A small network was shown many inputs. Here are its activations along a few directions, one row for each input.
In each table, some parts of the input vary, and every possible input appears once, in random order.
Descriptions start from the smaller parts, as in this example, which fits no table here: ring(8) and (point or line(11) or (values(3) and line(6))).
Shared parts are said once, and a part with two or three values counts as separate values.
(in the rows, 128 means zero)

Table:
r1: [196  90 153 126  87  71 117 138 185 121  57]
r2: [131 204 132 131  91 125 157 117 131 132 159]
r3: [142 141 109 153  96 103 175 126 112 137 122]
r4: [120 109 124 151 163 132 106 126 167 132 152]
r5: [134 119  97 155 108 118 158 125  96 146 112]
r6: [149 177 113 136  75 112 161 126 128 135 140]
r7: [110  89 138  99 153 140  95 128 143 128 153]
r8: [127 147 118 126 146 150 148 126  85 134 124]
r9: [126 179 117 128 144 149 140 129  98 128 139]
r10: [102 125 119 120 170 123 109  90 163 123 154]
r11: [144  89 170 124  81 151 116 176 149  99  36]
r12: [125 119 112 138 135 140 142 135  85 155 106]
r13: [117 203 116 124 118 130 143 122 116 126 154]
r14: [118  77 145 106 148 131  88 138 127 111 149]
r15: [ 99 107 134 125 174 128 104 103 141 118 148]
r16: [107  72 152 105 158 145  88 142 121 123 144]
What is each input in this table made of? -> values(2) or line(6) or ring(8)

Table:
r17: [158 177 127 142 136 138 130 106 140 110 124]
r18: [146 176 125 121  78 132 166 154  76 140 140]
r19: [135 175 106 124  74 111 162 176  92 155 114]
r20: [144 157 133 121  76  94 134 129 135  99 138]
r21: [ 60 144 113 121 179 154  88 116 153 128 191]
r22: [116 104 157 103 100 101 119 141 173 126 126]
r23: [150 101 145 151 145 128 121 113 174 112 112]
r24: [ 89 189  92 137 152 151 107  96 117 109 202]
r25: [133 148 122 147  71  86 136 106 144 109 111]
r26: [ 83 188  67 127 133 185 146 108  69 160 174]
r27: [126  35 137 117 117 122 101 137 135 122  79]
r28: [137  84 159 140  94 102 115 114 178 114 122]
r29: [120 137 168 119 153 144 110 126 166 121 131]
r30: [152 156  93 155 107 152 181 116  96 160  87]
r31: [150 188 122 113  96 165 159 156  78 151 142]
r32: [126 143  90 136 150  63 147  62 116 134 181]
r33: [143 197 132 127 140 136 119 127 137 118 131]
r34: [104  63 161  82 130 132 112 143 114 105 108]
r35: [158 149 100 176  87 125 169 139 103 154  99]
r36: [130 119 151 117 155 143 113  98 165 123 104]
r37: [139 108 157  90 106 129 109 131 156 113 148]
r38: [146 189 106 148 127 159 169 142  98 160 102]
r39: [150 166 109 156 132 109 146 118 153 119 109]
r40: [124  93 141 141 121 102 121 110 185 127  97]
r41: [161 184 123 138 115 185 151 138  81 155 124]
r42: [122  74 169  95 153 163 100 170 114 112 130]
r43: [122 131 175 100 130 136 109 129 157 110 153]
r44: [137 159  99 151  69 110 157 156 110 170 102]
r45: [115  42 138 139 143 117 112 138 142 121  69]
r46: [123  79 162 135 183 149  94 142 125 112  90]
r47: [146 159 109 164 106  85 142 124 163 116 112]
r48: [128 161  69 152 149  82 170 124  75 191 171]
r49: [124  93 104 126 177  80 116 101 153 159 182]
r50: [141 167 123  86  89 114 137 116 126 108 139]
r51: [120  50 163 107 115 123 105 156 122 109 109]
r52: [142 187 131 104 112 131 136 140 130 111 156]
r53: [ 46  84 117 113 190 174  90 113 106 112 160]
r54: [105  45 114 132 199  87 115 122 111 144 156]
r55: [146  41 137 145 163 155 111 142 136 113  86]
r56: [122  78 174 122 170 166  95 143 115 108 110]
The inputs of r17 and r46 match in every part but one. If r50 is changed in the same way as r17 into r46, which row does it become? -> r34
The inputs of r27 and r44 match in every part but one. If r51 is changed in the same way as r27 into r44, which row does it become? -> r19
What is each input in this table made of? -> line(4) and (values(2) or ring(8))
Change only the line(4) part in r48. List by row number the other rows that result. -> r32, r49, r54
Change only the values(2) part in r26. List by row number the other rows that result. -> r48
Change only the ring(8) part in r40. List by row number the other rows that result. -> r22, r23, r28, r29, r36, r37, r43

Table:
r57: [155 100 151 144  71 141 163 180  85 138  38]
r58: [127 218 125 120 126 151 165 120  65 125 145]
r59: [126 106 148 133 152 131 103 121 187 108 115]
r60: [143  83 142 121 153  95 110 113 167 122 112]
r61: [119 106 153 128 138 131 100 126 185 101 134]
r62: [153 232 115 130  92 115 159 121 130 145 161]
r63: [117 199  63 166 100 137 196 107  67 151 145]
r64: [138 212  68 166  77 103 189  92 121 140 150]
r65: [119  78 137 130 184 149 110 126 125 132 102]
r66: [ 99  77 136 105 142 145  98 139 115 123 144]
r67: [178 115 158 140  47 106 155 164 139 126  41]
r68: [104  93 141 131 172 168 101 133 132 122 108]
r69: [142  93 142 134 160 116 101 110 178 116 105]
r70: [151 220  87 154  80 105 174 120 127 156 166]
r71: [120  94 138 106 120 109  91 129 166 105 148]
r72: [146 232 129 114 105 111 160 110 121 115 145]
r73: [115  66 133 108 148 135  99 136 106 130 141]
r74: [ 93  89 141 114 147 160  97 144 126 117 140]
r75: [129  85 134 100 125  91  98 126 159 118 139]
r76: [120  63 127 115 166 125 102 132 101 136 120]
r77: [114 104 149 117 124 120  91 132 175 102 145]
r78: [126 206  84 154 102 138 182 128  74 172 158]
r79: [123  67 135 119 176 134 115 127 114 135 112]
r80: [139  80 134 114 142  91 100 116 156 124 125]
r81: [135 216 113 135 116 148 169 134  73 154 160]
r82: [ 97  94 144 130 161 173 100 142 133 114 129]
What is each input in this table made of? -> values(2) and (point or line(4) or ring(8))
Change only the line(4) part in r63. List by row number the other rows that result. -> r58, r78, r81
List by row number the other rows that have the values(2) part in common with r72. -> r59, r60, r61, r62, r64, r67, r69, r70, r71, r75, r77, r80

Table:
r83: [147 160 137 123 104  92 129 131 159 135 146]
r84: [151 148 123 143  88  97 131 109 155 130 144]
r85: [118 156  95 113 129 105 127  95 138 134 169]
r86: [121 137 108 133 156 167 133 118 104 136 142]
r87: [113   5 160 117 161 150  77 155 126 106  87]
r88: [137 166 148 135 114 113 135 123 171 115 126]
r89: [125 136 132 133 108 154 150 149  77 131 118]
r90: [152 140 131 117  93 102 153 142 114 136 109]
r91: [106 166 129 125 150 131 130 107 148 113 158]
r92: [132  36 176 113 153 107  59 130 201  97 114]
r93: [153 129 125 129  95  97 160 129 119 141 100]
r94: [125 133 131 122 127 131 152 152  83 157 117]
r95: [102  36 153  92 191 116  57 119 186  97 141]
r96: [117 136 133 138 118 164 156 144  99 133  99]
r97: [139 124 123 149 127 160 144 136  88 135 100]
r98: [113 146 118 118 152 139 136 127  85 144 167]
r99: [106 155 116 116 136 161 122 139  91 134 156]
r100: [114 138 104 129 146 135 134 111  83 146 158]
r101: [150 143 136 127  75 127 150 143 115 119 108]
r102: [150 133 114 145  99 112 149 141 134 142  86]
r103: [127 128 113 133 112 133 142 139  81 156 108]
r104: [103 150 127 134 156 163 133 126  97 128 145]
r105: [137 146 146 131 102 123 156 139 129 122  87]
r106: [150 149 120 149 104 104 139 120 172 128 130]
r107: [157 132 129 138 100 128 152 129 130 127  85]
r108: [125 129 103 144 127 138 150 144  99 148  94]
r109: [111 139 101 145 158 148 132 126 106 150 144]
r110: [157 151 134 145 111 120 127 115 172 124 126]
r111: [145 168 143 122  97 111 132 128 157 118 144]
r112: [129  18 169 111 136 117  67 150 162 104  70]
r113: [125 151 114 135 147 138 123  99 150 122 157]
r114: [121 152  99 132 152 106 134 104 149 127 162]
r115: [ 93  16 154 106 201 152  63 139 141 113 127]
r116: [114 162 117 118 136 108 122 109 131 129 178]
r117: [115 164 118 121 121 132 125 111 131 104 179]
What is each input in this table made of? -> ring(5) and (point or ring(6))
The inputs of r103 and r85 match in every part but the ring(5) part. If r89 is changed in the same way as r103 into r85, which row does it become? -> r117

Table:
r118: [123 158 102 157  98 140 172 135  79 157  91]
r119: [162 196  95 134 112  87 160  87 159 141 151]
r120: [134  68 170 127 120 127  90 156 136 149 112]
r121: [148  96 150 146 133  85  70  96 188 137 133]
r122: [161 156  93 139  99 137 176 134  81 130 116]
r123: [147  85 169 101 135 125 101 144 156  98 111]
r124: [146  59 148 121 133 139  98 143 122 120  87]
r125: [ 72  77 110  81 241 160  71 109 134 115 186]
r126: [136 102 163 115 131 137  87 136 189 102 103]
r127: [135 176 127 137  80 123 171 136  92 161 130]
r128: [123 192 127 124  83 104 172 130 104 115 135]
r129: [112  45 136 123 141 144 122 148 134 129  65]
r130: [ 61 174  90 142 194 157 140  98  74 125 235]
r131: [132 207 113 145  89 128 161 140 143 114 136]
What is each input in this table made of? -> values(2) and (point or line(6))
The inputs of r129 and r118 match in every part but the values(2) part. If r124 is changed in the same way as r129 into r118, which row does it become? -> r122
